Here are a small network's activations along a few directions, averaged over the inputs that share one value of a field.
Values that are neighbours, or in one group, have similar rows; names and order tell nothing.
(in the rows, 500 means zero)
Random noise pushes rows far along 6 fixed directions. That doesn't count. These rows show it; they differ only by the noise:
[449 534 521 545 459 554 636 530 483 484 416 566 551 484 521 543 580 468]
[609 463 455 482 587 555 492 516 509 492 445 457 520 534 448 493 506 535]
[468 454 466 427 564 439 255 365 438 526 561 448 416 505 488 382 419 548]
[528 504 392 466 631 529 458 377 476 567 559 510 521 568 509 304 444 638]
[520 510 508 522 484 538 531 451 487 481 419 440 531 498 465 515 525 424]
[426 626 427 540 518 436 409 119 486 590 581 353 544 557 579 236 348 472]
[377 519 498 422 475 471 438 510 486 462 533 498 431 474 462 518 589 461]
[345 585 457 468 468 530 586 380 460 518 547 535 517 509 483 376 586 476]


ROKE, 13 values:
dadi: [522 450 569 413 455 469 508 635 440 419 448 534 402 458 406 619 585 481]
kipi: [667 347 602 654 460 471 446 513 448 499 356 532 533 514 552 547 314 528]
bule: [546 431 534 520 484 527 461 482 453 567 527 518 533 512 458 465 425 511]
ligo: [447 586 464 448 516 440 462 485 536 468 608 503 415 482 545 484 517 569]
gefog: [468 470 481 491 537 495 450 428 459 516 513 521 487 479 511 447 494 553]
buver: [476 400 533 401 430 594 437 480 405 493 497 464 481 435 277 491 613 315]
vide: [586 551 467 528 483 498 657 499 494 497 510 498 510 555 552 483 448 555]
basu: [535 390 552 499 456 510 504 451 434 502 504 505 506 507 424 423 461 489]
vipa: [553 474 542 513 545 507 512 670 528 452 426 587 464 453 553 644 535 574]
val: [601 400 557 534 492 532 504 566 472 504 498 524 518 496 468 517 434 521]
piv: [504 460 485 591 576 461 399 508 515 564 487 583 502 492 668 489 378 621]
busev: [523 450 580 577 410 564 495 454 415 568 451 560 587 464 493 500 449 423]
nodog: [472 520 499 575 461 573 624 459 482 558 430 520 583 477 511 489 513 419]
ROKE is arranged as a line.
- Going along ROKE from vide by way of its neighbour dadi, in what order are ligo, basu, val, piv met? => ligo, piv, val, basu
- Fewest steps between kipi and vipa? => 9
- Name the neighbours of busev, in listed order. => bule, buver

FESAV, 13 values:
sud: [485 453 359 388 696 557 200 380 505 595 611 484 558 541 465 352 432 640]
gomov: [492 592 431 458 665 460 590 615 612 485 489 607 476 554 650 591 524 719]
pago: [427 646 320 421 651 548 604 542 524 673 718 738 577 511 628 212 538 737]
popas: [691 342 564 630 479 818 530 189 127 707 363 597 661 428 352 290 361 460]
seb: [483 623 421 428 388 456 658 335 594 505 679 331 484 643 363 361 499 367]
kob: [524 672 507 591 399 475 861 631 653 425 445 496 573 525 695 624 571 501]
sozeg: [640 511 503 540 380 483 496 205 476 424 499 138 457 538 369 380 372 249]
zulin: [409 332 430 387 602 650 659 594 431 598 720 668 543 567 302 225 607 651]
kosa: [236 433 651 430 290 319 226 541 378 504 700 590 366 422 453 554 499 438]
zato: [165 738 443 540 379 548 784 319 507 505 425 524 536 483 529 421 720 252]
par: [481 580 462 169 535 467 485 644 571 269 659 361 299 519 253 601 775 492]
bisaf: [ 27 689 433 457 414 375 479 362 634 486 688 542 467 502 556 387 687 428]
gub: [421 462 567 571 406 455 427 327 345 465 309 494 474 388 505 486 501 398]
FESAV is arranged as a line.
- Name the neighbours of sozeg, in listed order. => seb, kob
- Name the neighbours of gub, in listed order. => gomov, zato
- Name the neighbours of zulin, in listed order. => kosa
